A small network was shown many inputs. Here are its activations along a few directions, one row for each input.
In each table, some parts of the input vary, and every possible input appears once, in random order.
Descriptions start from the smaller parts, as in this example, which fits no table here: one of 6 places along a line, together with either a single point or (one of 2 separate values, together with one of 5 places around a ring) or one of 11 places around a ring.
Shared parts are said once, and a part with two or three values counts as separate values.
In the rows, zero is written as 128.

Other details of the inputs vary at random and push rows far along two fixed directions, the same in every table; ignore that.

Table:
x1: [128 165 165 180  79 225  64 112 195  89 159]
x2: [114 166  80 168 117 167 174 145 190 160  95]
x3: [161  52 175  81 144  84 121  71  90  94 107]
x4: [153 143 198 116 100 164 144 111  75 103 169]
x5: [112 134 191 146 155 194  81 108 146  74 181]
x6: [101  97 164 157  97 201 146 123 192 130 172]
x7: [143 145 134 134 133 205 171 119 182 136 150]
x8: [141  54 119  83 153 137 170  98  69 156 125]
x9: [108 165 124 115 126  80 116 183 149 186  82]
x10: [142 137  91 150  93 112 102 110 147 136  97]
x11: [130 167 109 200 128 120  77 140 164 157 129]
x12: [135 124 111 134 109  92 127 130 178 118 128]
x13: [106  96  74 139 114 131 162 131 114 174  93]
x14: [102 189  92 113 111 101 113 171 137 185  70]
x15: [137  92 109  84 166  49 143  80  90 118 117]
x16: [ 99 128 130 166  95 124 138 129 120 167 170]
x17: [108 185  83 198 108 165  77 175 171 130 112]
x18: [121 145  93 173 135 126 179 169 196 175  93]
x19: [121 165 157 164 112 101 147 136  88 146 141]
x20: [110  61 132 106 164 117 171  91  85 155 132]
x21: [138 110 198  90 109 132 159  97  32  87 121]
x22: [ 99 132 148 156  52 191 129 121 141 128 170]
x23: [150 140  31 100 161  47 148 168  98 152  91]
x24: [107 170 100 150 118 168 106 168 167  92 133]
x25: [173  92 170  96 152 153  92  86  80  99 135]
x26: [169  80 137  49 149 107 139  67  86  89 139]
x27: [115 156  70 133 156  70 137 153 147 133 129]
x28: [141 114 191  18 159 136 124 101  71 125 122]
x29: [134  82 166  94 103 157 145  94  66 128 174]
x30: [113  92  83 149 109  40 158 167  71 198  87]
x31: [122 141  69 133 139  61 140 181 157 130 103]
x32: [139  96 143  73 117 133 133  68 121  68 132]
x33: [130 161 170 179  87 185  80  86 223 105 198]
x34: [125 122  78 162 165  62 103 189 102 154  64]
x35: [151 118  80 121 179  92 105 156  61 145  85]
x36: [114 160 103 172 150 146 176 136 191 170 127]
x37: [140  90 218  95 126 100 164 111  40  94 125]
x38: [167 140 135 142  94 163  91  98 171 121 161]
x39: [107 176  69 172 158  96 114 187 155 142 127]
x40: [124 131  66  95 141  81 145 145 111 108  91]
x41: [147  92 162 132 144 111  94 117 110 111 106]
x42: [110 138 183 136 128 195 103 150 191  52 182]
x43: [142 123 159  87 156 182 114 126 119  62 172]
x44: [103 165 172  94 143 127 111 128 141 151 136]
Description of these inputs: one of 4 separate values, together with either a single point or one of 4 places along a line or one of 6 places around a ring.
Changing only the choice among 4 separate values turns x3 into x38. The same change can be made to x12. Which row results? -> x26
Which other rows does x8 become when the place on the line of 4 takes its other values? List them by row number. -> x4, x7, x29
List by row number the other rows that have the choice among 4 separate values in common with x24. -> x1, x2, x10, x13, x14, x17, x21, x22, x32, x40
Which other rows does x11 become when the choice among 4 separate values takes its other values? List them by row number. -> x1, x25, x41
List by row number the other rows that have the choice among 4 separate values in common with x36. -> x5, x11, x15, x16, x19, x20, x27, x33, x39, x44
